Each row below holds a small network's activations on one input, seen along a few directions.
Each table varies a few parts of the input and shows all the possible inputs, shuffled.
Descriptions start from the smaller parts, as in this example, which fits no table here: one of 3 separate values, together with either a single point or one of 11 places along a line or (one of 4 places along a line, together with one of 8 places around a ring).
Shared parts are said once, and a part with two or three values counts as separate values.
In the rows, zero is written as 128.

Other details of the inputs shift rows strongly along three fixed directions, in all tables alike. That doesn't count.

Rows:
r1: [108 177 159  35 131  65 108  24  89 169  72]
r2: [134 174 166  58  84 116  88  60  46 160  58]
r3: [170  35 100 180 125 162 148 208 166  92 205]
r4: [170 166  28  87 177 152  47 120 144 151  82]
r5: [142  67  82  26  63  25 136 122  88 151 113]
r6: [ 86  83 169 128  90  24 193 169 122  86 162]
r7: [139 162 175  46  73 111 110  45  21 164  62]
r8: [145 201 142  66 120 111  66  57 126 184  89]
r9: [124 177 141 182 209 192 124 171 171 112 141]
r10: [172  65  99  48  65  80 158 102  54 155 136]
r11: [174 151  56  69 171 173  76 117 128 176  91]
r12: [113 180 218 190 144 156 144 127  78 130 128]
r13: [102 185 212 189 146 144 132 136  92 125 121]
r14: [145  38  94 125 137 138 159 188 196  57 185]
r15: [226  75  28  44  81 144 123 151 172 124 175]
r16: [ 68  52  95 132 133  29 171 175 135  60 169]
r17: [ 86 162 163 194 170 163  95 179 132 138 128]
r18: [164 156 182 204 160 214 104 119 161 130 175]
r19: [ 99  57 166 151  97  88 198 158  73 104 187]
r20: [205  78  70  40  62  73 151  87 148 132 199]
r21: [105 145 119 178 208 197 113 179 156 125 148]
r22: [115 151 127 187 194 185  67 162 187  70 107]
r23: [121 157 141 193 176 203 100 181 140 144 149]
r24: [173 201  61  89 176 144  47  73 185 143 111]
r25: [151 181  20 116 123 200 125  96 143 196  94]
r26: [224 119  23  62 104 130 148 159 168 142 195]
r27: [ 60 135 232 145 112  96 107 128  95 107  72]
r28: [178 187  72  98 138 187  82 119  99 187 131]
r29: [139 128 150 200 174 209  88 183 148 139 128]
r30: [ 48 145 208 186 103 109 168  52 133 133  77]
r31: [ 69  40 147 149  52  77 220 118 137  76 110]
r32: [ 41 169 193 184 107 102 195  89  97 133  62]
r33: [172  66 119 169 131 150 147 174 226  90 233]
r34: [ 47 186 191 168 176  70 124 123 104  90  78]
r35: [ 65  27 132 163  70  67 221 130 119 105 108]
Each input here is: one of 5 places around a ring, together with either a single point or one of 6 places along a line.
Q: Changing only the place on the ring of 5 turns r30 into r31. The same change can be made to r8. Which row results?
A: r27
Q: Change only the place on the line of 6 in r28. List by row number the other rows that result.
A: r16, r17, r19, r21, r23
Q: List by row number the other rows that have the place on the ring of 5 in common with r10.
A: r3, r4, r5, r11, r29, r35

Rows:
r36: [107 147 173 138 134 139 109 112  92 146  93]
r37: [ 99 121 174 185 137 158 134 143 130 115 117]
r38: [107 105 175 209 156 154 131 159 190  76 162]
r39: [ 99 171 207 141 140 121 115 116  65 142 105]
r40: [116  27 100 147  95  87 193 171 172  68 177]
r41: [135 174  86  99 143 139 106 107 127 155  94]
r42: [191 167  57  92 127 177 108 111 132 177 132]
r43: [105 148 148 139 141 135 107 114 113 136  90]
r44: [167 160  52 106 154 162 100 129 159 151 127]
r45: [127 119 162 172 140 160 117 156 140 117 140]
r46: [ 78  98 128  86  87  28 181 101  95 115 102]
r47: [102  83 157  67  91  28 147 116  73 107 122]
r48: [ 81  97 185 216 164 150 131 178 151  84 143]
r49: [ 90 168 184 121 134 110  93  98  82 146  69]
r50: [177 152  69 107 122 185 106 110 147 160 111]
r51: [189  66  40  76  89 108 170 150 147 128 200]
r52: [ 92 123 188 187 140 149 129 138 119 118 113]
r53: [ 92 170 201 149 130 123 121 110  76 150  98]
r54: [119 171 143 125 122 142 128  99  92 162  96]
r55: [114  36 100 138 120  70 186 185 163  72 196]
r56: [155 129  81 144 147 183 108 149 172 125 135]
r57: [168 103 121 185 146 193 126 163 211  96 189]
r58: [158  99  68  25  99  43 140 121 106 126 149]
r59: [176 170  69 101 150 156  97 109 180 142 140]
r60: [184 177  56  92 117 178 115  98 131 180 115]
r61: [109 137 144 170 163 138 117 162 151 110 139]
r62: [119  89 156  48  75  33 149 101  56 126 119]
r63: [130 179 162 120 122 133 120  79 111 155 112]
Q: Describe the family of inputs behind these rows.
A: one of 4 places along a line, together with either a single point or one of 6 places along a line
Q: Changing only the place on the line of 4 turns r57 into r63. The same change can be made to r37. Which row results?
A: r54
Q: Change only the place on the line of 6 in r60. List by row number the other rows that result.
A: r39, r42, r51, r53, r54
